Small tables with named rows and columns. After each table, cells are looked up by row and column.

som =
	kilu	bilar	tas	moletur	seb	bozu
ritefut	5808	520	81	-356	5370	-1103
meb	2203	-2469	3495	217	-2425	-3026
lig	2163	-1452	-908	-1168	2057	1348
nuzup	-2737	-799	-3621	923	-988	1024
sim	-1417	2386	2212	-859	4489	-5715
sobep	-215	372	3928	1908	2579	3593
tiv	5245	2934	-1681	-1598	-1567	5097
guf	831	949	3894	439	260	5076
gumuz	2350	-2882	-2104	-1119	-2344	5165
gon	-1011	-5012	-2470	1272	984	4009
fipalip	2410	4930	-1743	7781	-2480	4696
sop	4534	1311	141	8285	-2452	-1884
zovarid	551	-2663	2726	3445	-1001	436
kudabed	-2865	1059	-1603	-2615	-2975	-6864

sobep, bilar: 372
gumuz, bozu: 5165
sop, moletur: 8285
nuzup, bilar: -799
sop, bozu: -1884
gon, moletur: 1272
fipalip, bozu: 4696
sim, tas: 2212

letu:
,vedofe,bem,maraf,vut,vepofo,pipetoz,mefak
bivu,1722,2753,1457,1861,2026,-6852,1943
semubi,3049,2700,2546,2416,2723,5363,2898
fup,4113,2578,4971,3627,3687,1664,3869
gilo,1677,2610,1518,1808,2031,-7930,1813
nolige,2614,2041,3177,2435,2408,-8873,2486
fes,4136,3865,5102,4284,4168,-1478,4196

nolige, vut => 2435
semubi, vepofo => 2723
fup, maraf => 4971
fes, bem => 3865
fes, vepofo => 4168
fes, vedofe => 4136
gilo, vut => 1808
nolige, mefak => 2486
semubi, bem => 2700
bivu, vedofe => 1722
semubi, vut => 2416
bivu, maraf => 1457
fes, vut => 4284
gilo, vepofo => 2031
fes, mefak => 4196
Row with the largest pipetoz: semubi

Table ronab
	volad	niz	puzeguk	zuge	lodedi	zet	vovota	pufim	turi	bizim
verofim	0.061	0.461	0.677	-0.572	-0.212	0.573	-0.147	0.163	-0.545	-0.147
rulonu	-0.731	-0.722	0.530	-0.181	0.047	-0.374	-0.772	-0.087	0.066	-0.060
beguno	0.407	0.320	-0.087	-0.482	-0.376	-0.097	-0.226	0.318	-0.250	0.013
nuvikob	0.155	-0.133	0.604	0.662	-0.741	0.103	0.387	0.707	-0.784	-0.744
zomov	-0.221	0.375	-0.198	-0.710	0.704	0.458	-0.420	-0.681	0.339	0.494
dezaku	-0.276	0.309	-0.330	0.664	-0.501	0.225	-0.546	0.266	0.280	0.052

What is the vovota of rulonu in ronab?
-0.772
What is the lodedi of verofim in ronab?
-0.212
What is the niz of verofim in ronab?
0.461
What is the turi of dezaku in ronab?
0.280
What is the volad of beguno in ronab?
0.407
What is the bizim of verofim in ronab?
-0.147
What is the turi of beguno in ronab?
-0.250
What is the pufim of dezaku in ronab?
0.266
What is the pufim of zomov in ronab?
-0.681
What is the puzeguk of beguno in ronab?
-0.087
What is the niz of nuvikob in ronab?
-0.133
What is the pufim of nuvikob in ronab?
0.707
What is the puzeguk of zomov in ronab?
-0.198
What is the volad of rulonu in ronab?
-0.731
What is the zuge of zomov in ronab?
-0.710
What is the zuge of dezaku in ronab?
0.664
What is the lodedi of beguno in ronab?
-0.376
What is the pufim of verofim in ronab?
0.163
What is the volad of dezaku in ronab?
-0.276
Which row has the largest puzeguk? verofim

Table fip
           det   tovo  gareza  megemop    nor  regez
bavon     3684   3803    5199     5338  -5731   5063
resi       -33   -413    -695    -1018   8631   -989
burulup  -1371  -1276   -2376    -1217   8933   -707
bal      -1032  -1292   -1318     -572   8275  -1955

What is the nor of resi in fip?
8631
What is the tovo of bavon in fip?
3803
What is the tovo of resi in fip?
-413
What is the megemop of bavon in fip?
5338
What is the det of bal in fip?
-1032
What is the det of bavon in fip?
3684
What is the gareza of resi in fip?
-695
What is the nor of bavon in fip?
-5731
What is the det of burulup in fip?
-1371
What is the regez of bal in fip?
-1955
What is the megemop of bal in fip?
-572
What is the gareza of burulup in fip?
-2376
What is the nor of burulup in fip?
8933
What is the regez of burulup in fip?
-707
What is the gareza of bal in fip?
-1318
What is the nor of bal in fip?
8275
What is the det of resi in fip?
-33

Table motunit
	fefime	sile	dirita
potilob	69.80	70.76	94.51
nake	64.58	65.15	48.55
vatutid	68.77	68.73	43.47
fopa	75.53	74.95	92.64
fudu	63.30	64.09	47.66
basubeg	61.27	62.22	43.33
basuv	72.83	72.64	78.67
vetomu	72.92	72.87	96.66
tefu	69.87	70.09	63.37
mol	59.39	59.62	5.00
gomod	66.20	66.15	32.03

fefime of mol: 59.39
sile of vetomu: 72.87
sile of basuv: 72.64
sile of mol: 59.62
dirita of vatutid: 43.47
fefime of vetomu: 72.92
fefime of potilob: 69.80
dirita of tefu: 63.37
dirita of basubeg: 43.33
sile of gomod: 66.15

som:
         tukatir   vul  lirote   mit  fofolon  lodukor   dep
sovuv        0.0  -0.6    -0.2   0.3     -0.5     -0.2  -0.4
rimede       0.4   0.1     0.0  -0.6      0.0     -0.3   0.2
rorivin     -0.5   0.0     0.1  -0.5      0.0      0.2  -0.5
vupem        0.3  -0.2    -0.3   0.0     -0.2     -0.5   0.2
bonabed     -0.6   0.1     0.3  -0.6      0.1      0.4  -0.7
bon         -0.7  -0.4    -0.3   0.4     -0.3      0.0  -0.5
fovikam      0.6   0.0     0.0  -0.6     -0.1     -0.4   0.2
bub          0.1  -0.6    -0.2   0.2     -0.6     -0.2  -0.5
darit       -0.7   0.1     0.1  -0.4      0.1      0.3  -0.5
gid         -0.6   0.0     0.0  -0.2      0.0      0.2  -0.4
kulunov      0.1  -0.6    -0.1   0.1     -0.5     -0.2  -0.4
gupazi       0.5   0.1     0.1  -0.7      0.0     -0.3   0.2

rorivin, dep -> -0.5
fovikam, vul -> 0.0
sovuv, mit -> 0.3
rorivin, vul -> 0.0
bub, vul -> -0.6
bon, vul -> -0.4
rimede, tukatir -> 0.4
darit, dep -> -0.5
fovikam, fofolon -> -0.1
Which row has the largest tukatir? fovikam

